Each row below holds a small network's activations on one input, seen along a few directions.
In each table, some parts of the input vary, and every possible input appears once, in random order.
Descriptions start from the smaller parts, as in this example, which fits no table here: one of 6 places along a line, together with either a single point or one of 9 places along a line or (one of 2 separate values, together with one of 5 places around a ring).
Shared parts are said once, and a part with two or three values counts as separate values.
(in the rows, 128 means zero)

Other details of the inputs shift rows strongly along three fixed directions, in all tables alike. That doesn't count.

Table:
x1: [156 153 116 161 127 117 155  50 103 164 140]
x2: [115  99  89 145 154  55  52 144 107 155 135]
x3: [150 153 113 145 133 119 163  41 113 162 149]
x4: [ 79  71  76  34 112  93  78 177 178 140 170]
x5: [ 83  82  50  23  99  77 108 168 173 120 157]
x6: [163 161  91 157 133 136 167  68  89 140 176]
x7: [158 152 129 158 166 126 140  82 109 147 184]
x8: [131 102  82 150 153  65  58 168  99 152 151]
x9: [117 116  86  36 126 162 161 120 175 117 246]
x10: [158 149 102 143 119 131 156  85 107 158 164]
x11: [126 105  70 144 123  56  73 149  92 154 106]
x12: [132 103  90 158 150  69  59 179  95 147 143]
x13: [105  95 162 170 130 120  49 210 106 103  43]
x14: [117 114  74 153 144  37  77 131  86 143  96]
x15: [149 146 134 155 157 126 137  77 120 151 169]
x16: [107 132 171  64  88 190 189 123 190  94 100]
x17: [155 148 107 144 122 127 158  63 110 165 156]
x18: [133 139 215 169 131 183 133 147 136 110  68]
x19: [110 119 159 170 122  96  92 158 104 110  13]
x20: [141 171 200 179 130 166 180  92 117 100  50]
x21: [159 158  96 154 132 137 166  65  93 139 168]
x22: [115 101  58 138 125  57  72 132  88 144 113]
x23: [155 164 201 197 116 179 165 115 107 114  43]
x24: [118 140 165  73  86 205 194 150 180  86 112]
x25: [164 154 131 172 167 125 138  92 101 146 178]
x26: [130 115  70 157 138  46  78 146  81 144 105]
x27: [129 107  82 149 163  61  62 171  94 142 152]
x28: [150 143 134 162 150 126 130  73 113 164 163]
x29: [116  96  87 149 148  68  48 151  95 144 133]
x30: [110  95 159 175 127 121  48 228  99 100  45]
x31: [129 123 100  51 127 160 167 124 176 132 241]
x32: [136 118  58 150 130  57  84 154  83 146 130]
x33: [116 143 159  76  94 209 201 111 170  82 120]
x34: [106 111 179 186 149 101  57 189 106 107  26]
x35: [151 138 131 153 144 134 132  88 118 164 172]
x36: [126 134 203 161 125 172 128 129 137 126  76]
x37: [ 89  85  64  27 135  92  93 191 173 112 200]
x38: [131 147 208 165 144 166 135 129 132 105  80]
x39: [154 138 123 151 145 136 135  91 116 165 185]
x40: [146 150 118 146 126 120 155  51 112 161 138]
x41: [ 86 109 165  49 110 190 147 151 193  84 131]
x42: [ 97 123 175  60  79 188 179 124 192 102  89]
x43: [161 164 101 147 139 122 168  88 102 134 168]
x44: [148 152 131 154 167 120 140  78 114 142 174]
x45: [131 106  61 145 119  59  75 150  89 159 122]
x46: [126 147 213 165 144 168 135 125 135 104  72]
x47: [142 141 128 144 149 127 133  67 124 164 172]
x48: [158 144 122 153 154 133 139  92 115 157 189]
x49: [118  98  74 137 114  54  70 137  98 165 102]
x50: [121 138  76  33 115 145 196 126 172 100 213]
x51: [151 167 198 186 121 177 178  96 117 109  55]
x52: [136 135 203 169 123 184 133 154 130 120  85]
x53: [159 152 108 154 122 129 154  90 101 152 151]
x54: [144 154 212 190 148 176 140 158 116  95  75]
x55: [107 124 186  66 114 202 165 189 191  71 130]
x56: [153 163 198 195 115 174 166  95 108 125  50]
x57: [ 80  75 146  66  96 145  82 251 177  94  95]
x58: [119 126 157 183 125 103  95 181  94  97  11]
x59: [154 160 106 144 143 111 169  50 108 147 158]
x60: [105 126  85  19 105 139 189  85 190 122 199]
x61: [153 175 194 192 131 173 180 112 105  95  57]
x62: [108 118 180  73 106 201 157 168 189  97 131]
x63: [ 65  69 141  43  99 132  77 234 195  92  93]
x64: [153 142 125 150 149 133 136  81 118 162 181]
x65: [127 129 104  53 136 155 168 105 179 128 232]
x66: [ 87  86 128  64  74 137 107 217 169 100  71]
x67: [ 65  73 144  46 103 132  80 220 194  96  93]
x68: [130 113  61 142 134  52  83 160  87 139 122]
x69: [161 161 112 156 134 128 166  76 104 141 151]
x70: [103 122  84  34 103 149 179  85 172 115 187]
Description of these inputs: one of 2 separate values, together with one of 5 places along a line, together with either a single point or one of 6 places along a line.
Q: The inputs of x62 and x45 match in every part but the choice among 2 separate values. If x12 is changed in the same way as x62 into x45, which row does it become?
A: x32
Q: The inputs of x30 and x6 match in every part but the choice among 2 separate values. If x46 is changed in the same way as x30 into x6, which row does it become?
A: x19
Q: Change only the place on the line of 5 in x54. List by row number the other rows that result.
A: x27, x34, x37, x44
Q: Which other rows agree with x59 in the choice among 2 separate values and the place on the line of 5? List them by row number.
A: x1, x5, x16, x20, x22, x49
Q: Change only the choice among 2 separate values in x5. List by row number the other rows that result.
A: x15
Q: Change only the place on the line of 5 in x18. List by row number the other rows that result.
A: x31, x48, x63, x67

Table:
x71: [120 109  83 118 109  70 102 164 108 131  94]
x72: [165 153 119 149 134 167 171  60 112 157 201]
x73: [116 111  77 123 113  83  93 167 103 117  95]
x74: [105 120 178  72 116 204 157 125 183 109 153]
x75: [131 135 165 155 140 125 120 119 133 140 100]
x76: [126 132 122 146 113 139 127 136 104 102  87]
x77: [138 120 145 159 127 148 113 157 115 120 107]
x78: [125 127 162 156 130 135 109 108 120 149 111]
x79: [131 122 164 160 149 142 103 127 123 129 117]
x80: [161 153  73 133 162 106 148 126  99 134 228]
x81: [128 137 151 148 132 112 137 101 122 133  91]
x82: [118 103  99 133 107  99  83 164 110 150 119]
x83: [101 101 108  44  86 139 139 175 182 123 139]
x84: [113 129 144 148 134 133 115 115 115 109  88]
x85: [ 96 114 128  48 142 142 133 196 176  85 180]
x86: [103 138 154  68 113 179 183 107 180  88 130]
x87: [163 138  72 129 144 102 138  96 118 156 209]
x88: [116 109  79 121 110  75  98 170 108 123  93]
x89: [126 129 163 151 130 128 116 112 130 150  96]
x90: [154 158 215 181 151 177 154  94 136 118  94]
x91: [123 135 145 150 136 114 129 111 122 124  86]
x92: [157 142  72 124 136  97 148  89 119 168 199]
Q: What do these inputs look like to the network?
A: one of 2 separate values, together with either a single point or one of 4 places along a line or one of 6 places around a ring
Q: Change only the choice among 2 separate values in x78. List by row number the other rows that result.
A: x82
Q: Which other rows agree with x76 in the choice among 2 separate values? List them by row number.
A: x71, x72, x73, x77, x80, x82, x83, x87, x88, x92

Table:
x93: [113 109 138 111 115 154 116 163 140 111 122]
x94: [142 135 113 167 129 103 116 134  89 133  98]
x95: [100 119 138  80 117 137 139 152 161  93 105]
x96: [115 123 123  86  92 149 153 153 149 108 117]
x97: [167 174 166 160 126 205 201  49 124 140 159]
x98: [134 118  60 127 137  82 103  80 107 175 187]
x99: [125 124 150 155 150 117  95 131 115 131 113]
x100: [121 126 153 136 142 123 111 141 139 129 116]
x101: [112 123 133  93 124 146 139 170 153  84 123]
x102: [107 117  58  30 116 109 159 105 169 130 205]
x103: [123 117 143 108 114 142 131 169 151 122 119]
x104: [132 124 145 154 135 108 111 130 121 145 100]
x105: [132 129 147 143 137 133 116 158 129 127 128]
x106: [128 131 120 164 122  94 110 116  97 142  82]
x107: [161 172 182 155 148 198 189  72 130 125 169]
x108: [114 113 138 103 106 136 126 137 153 127 107]
x109: [146 125 126 173 121 114 102 138  98 148 100]
x110: [119 131 135 133 145 115 123 130 126 106 108]
x111: [123 118 141 155 137 122 100 121 112 134 106]
x112: [146 131  51 127 148  74 121 107  97 149 193]
Q: The inputs of x97 and x98 match in every part but one. If x109 is changed in the same way as x97 into x98, which row does it become?
A: x108
Q: What do these inputs look like to the network?
A: one of 2 separate values, together with either one of 4 places along a line or one of 6 places around a ring
Q: Change only the choice among 2 separate values in x104. List by row number the other rows that result.
A: x103
